A small network was trained on made-up records. Each row is its average activation on records with the value named, seen along a few directions.
Related values have similar rows: they may be neighbours, one step apart, or belong to one group.
(in the rows, 500 means zero)
Random noise pushes rows far along 2 fixed directions. That doesn't count. These rows show it; they differ only by the noise:
[364 711 440 553 407 228 601 566 688 680 482 630 617 604 418 218 526]
[429 450 400 469 353 403 603 595 468 589 344 740 591 573 546 411 571]
[437 558 567 564 352 440 435 553 570 652 536 513 572 588 540 458 547]
[390 500 297 441 381 289 727 612 502 587 270 853 618 578 486 280 566]


Values of L:
l13: [653 649 639 636 625 486 315 516 488 381 631 445 532 464 378 545 362]
l15: [613 464 550 411 573 381 551 515 429 331 409 632 540 425 486 580 310]
l2: [689 584 668 623 327 622 223 531 450 623 506 478 530 532 497 654 518]
l1: [523 547 312 479 689 484 838 463 497 522 375 512 479 502 306 343 502]
l14: [396 483 590 509 526 557 315 429 571 419 753 215 428 428 557 475 593]
l11: [494 332 458 400 551 482 476 625 371 214 391 778 472 490 555 642 367]
l16: [607 524 498 556 616 657 498 426 394 535 498 226 401 359 529 651 523]
l12: [501 637 332 500 512 202 702 525 640 675 277 723 481 541 355 148 452]
l7: [408 514 426 479 400 356 613 577 580 633 389 719 605 543 500 327 544]
l5: [470  19 392 259 426 908 525 520  11 258 390 554 439 542 745 797 587]
l10: [441 292 221 399 509 592 665 517 379 265 429 650 501 480 573 501 646]
l9: [303 558 411 457 548 372 555 360 672 486 673 365 580 493 446 327 460]
l6: [413 600 650 592 601 562 585 376 616 544 600 152 389 403 440 553 504]
l8: [651 309 641 550 336 860 295 429 325 576 537 503 367 544 665 804 550]
l4: [474 731 500 470 756 320 666 378 733 583 534 411 378 491 241 318 543]
l3: [624 481 414 403 592 410 465 612 523 328 415 631 591 404 583 515 360]
The values of L form 4 separate groups.
Which other values are in the same group as l7? Give them in the order they are listed. -> l2, l12, l8
Which other values are in the same group as l11? Give them in the order they are listed. -> l13, l15, l3
Which other values are in the same group as l4? Give them in the order they are listed. -> l1, l16, l6

Values of D:
d14: [417 462 381 472 395 445 537 536 546 529 443 723 562 627 507 339 503]
d17: [617 471 562 483 579 500 426 486 491 457 471 469 487 382 512 560 415]
d11: [491 858 646 657 663 402 450 454 743 545 726 173 452 494 305 403 415]
d23: [485 382 466 444 392 407 544 527 531 531 412 661 560 522 594 482 533]
d7: [558 466 505 518 517 581 635 480 407 507 467 441 441 471 409 557 548]
d12: [602 539 574 611 426 678 452 416 456 651 522 342 424 515 536 625 560]
d13: [549 537 543 476 496 400 509 566 495 520 395 665 556 508 454 468 390]
d9: [495 479 506 504 476 415 495 570 495 435 417 688 579 472 579 468 465]
d16: [540 684 399 528 503 383 647 614 555 643 365 674 533 596 429 333 545]
d6: [465 305 463 431 440 761 457 476 280 410 570 465 461 520 618 659 602]
d15: [412 628 451 488 597 286 515 463 670 452 542 540 569 453 437 351 422]
d2: [388 468 456 441 489 505 561 425 470 470 516 391 490 494 440 482 596]
d24: [389 436 356 478 408 539 575 515 450 534 477 584 507 550 525 360 590]
d20: [413 628 503 534 529 350 614 489 616 680 435 468 501 466 375 293 571]
d1: [543 449 584 507 566 527 482 454 537 456 520 340 462 444 495 596 433]
d5: [512 383 398 413 426 442 628 586 419 598 255 792 480 446 530 495 504]
d22: [448 450 569 479 533 544 398 440 546 394 597 321 494 472 586 620 478]
d10: [482 385 370 429 550 597 573 496 395 301 511 567 554 483 546 529 489]
d3: [524 342 546 423 528 644 530 441 369 469 438 375 422 502 565 617 598]
d18: [653 498 503 563 489 560 511 560 377 486 409 665 442 517 543 586 445]
d4: [442 448 364 441 473 472 469 591 450 432 447 709 573 558 568 479 460]
d8: [422 558 520 537 442 361 498 439 634 634 629 368 516 499 471 361 589]
d19: [572 543 349 449 630 405 648 543 460 397 337 734 489 476 370 453 449]
d21: [516 372 418 410 487 562 445 564 372 300 496 588 530 498 551 600 458]
A value of D combines one of 6 hidden first parts with one of 4 second parts; all combinations occur once.
d21 and d15 share the first part; d21 and d4 share the second. Which value has the first part of d4 and the second part of d15? -> d9
d16 and d5 share the first part; d16 and d12 share the second. Which value has the first part of d12 and the second part of d5? -> d20
d19 and d17 share the first part; d19 and d11 share the second. Which value has the first part of d11 and the second part of d17? -> d1
d2 and d6 share the first part; d2 and d23 share the second. Which value has the first part of d23 and the second part of d6? -> d14
d3 and d7 share the first part; d3 and d13 share the second. Which value has the first part of d13 and the second part of d7? -> d18

Values of Y:
y12: [474 505 774 495 483 516 338 417 561 638 623 238 462 463 520 567 455]
y5: [587 426 385 419 375 464 510 651 328 450 310 874 604 549 666 539 525]
y13: [479 346 505 519 441 594 501 429 512 642 478 367 518 479 582 502 700]
y2: [384 649 411 566 306 287 617 508 690 700 595 591 602 597 454 252 479]
y3: [430 511 430 598 426 602 531 436 476 656 506 503 386 549 532 447 653]
y7: [681 358 529 449 419 580 452 593 312 493 285 849 486 568 587 635 428]
y14: [436 520 226 376 742 291 838 490 594 327 390 644 525 494 285 313 444]
y1: [433 801 391 505 729 214 642 354 688 366 483 424 505 400 284 348 370]
y8: [662 248 345 451 457 517 673 684 227 344 108 961 592 416 622 621 448]
y10: [591 196 563 422 486 666 387 541 316 379 357 516 360 366 674 755 559]
y16: [461 482  47 305 737 349 870 503 381 269 240 723 477 407 308 290 525]
y6: [363 569 322 463 542 311 622 569 563 448 429 672 622 544 470 200 434]
y15: [519 430 399 413 333 398 493 642 506 604 286 943 626 575 525 442 520]
y9: [385 800 674 622 527 317 395 471 757 473 837 332 514 540 355 313 441]
y4: [428 477 529 502 440 638 604 454 420 625 502 314 445 588 483 496 663]
y11: [498 672 646 564 683 668 441 425 597 443 821  46 438 453 401 594 385]
The values of Y form 4 separate groups.
Which other values are in the same group as y14? Give them in the order they are listed. -> y1, y16, y11
Which other values are in the same group as y7? Give them in the order they are listed. -> y5, y8, y15
Which other values are in the same group as y6? Give them in the order they are listed. -> y12, y10, y9

Values of B:
b10: [513 325 465 362 486 513 689 522 420 492 247 678 516 473 511 553 425]
b13: [511 866 654 609 793 452 384 338 802 509 929  27 465 521 208 455 365]
b8: [534 376 317 350 631 688 674 501 209 242 340 522 411 392 496 629 484]
b3: [454 259 482 461 386 680 543 490 401 562 439 546 405 552 566 498 750]
b11: [534 346 361 452 459 683 624 441 348 623 363 542 403 545 532 521 629]
b5: [334 378 326 501 334 567 703 465 422 538 397 641 585 562 567 389 578]
b6: [553 719 408 586 426 207 543 555 688 551 324 801 546 505 396 336 437]
b4: [452 489 271 403 766 403 767 535 436 225 326 528 530 473 405 432 518]
b1: [496 938 604 708 477 204 265 572 891 701 754 510 636 585 412 243 364]
b12: [647 551 930 637 398 684 123 579 490 608 672 396 488 587 587 807 432]
b15: [585 667 844 694 341 477 131 639 631 642 761 332 611 589 592 553 343]
b2: [369 372 278 329 504 300 716 551 397 403 327 868 473 504 465 303 497]
b9: [501 519 551 556 366 588 431 469 490 716 543 332 494 506 612 517 653]
b7: [492 396 464 397 419 490 436 473 493 431 608 461 553 517 566 587 549]
b16: [485 490 605 470 549 446 381 469 597 542 550 392 498 366 524 492 515]
b14: [497 418 387 491 696 494 666 404 372 242 414 462 412 336 485 547 445]
The values of B form 4 separate groups.
Which other values are in the same group as b11? Give them in the order they are listed. -> b3, b5, b9
Which other values are in the same group as b12? Give them in the order they are listed. -> b6, b1, b15
Which other values are in the same group as b14? Give them in the order they are listed. -> b13, b8, b4
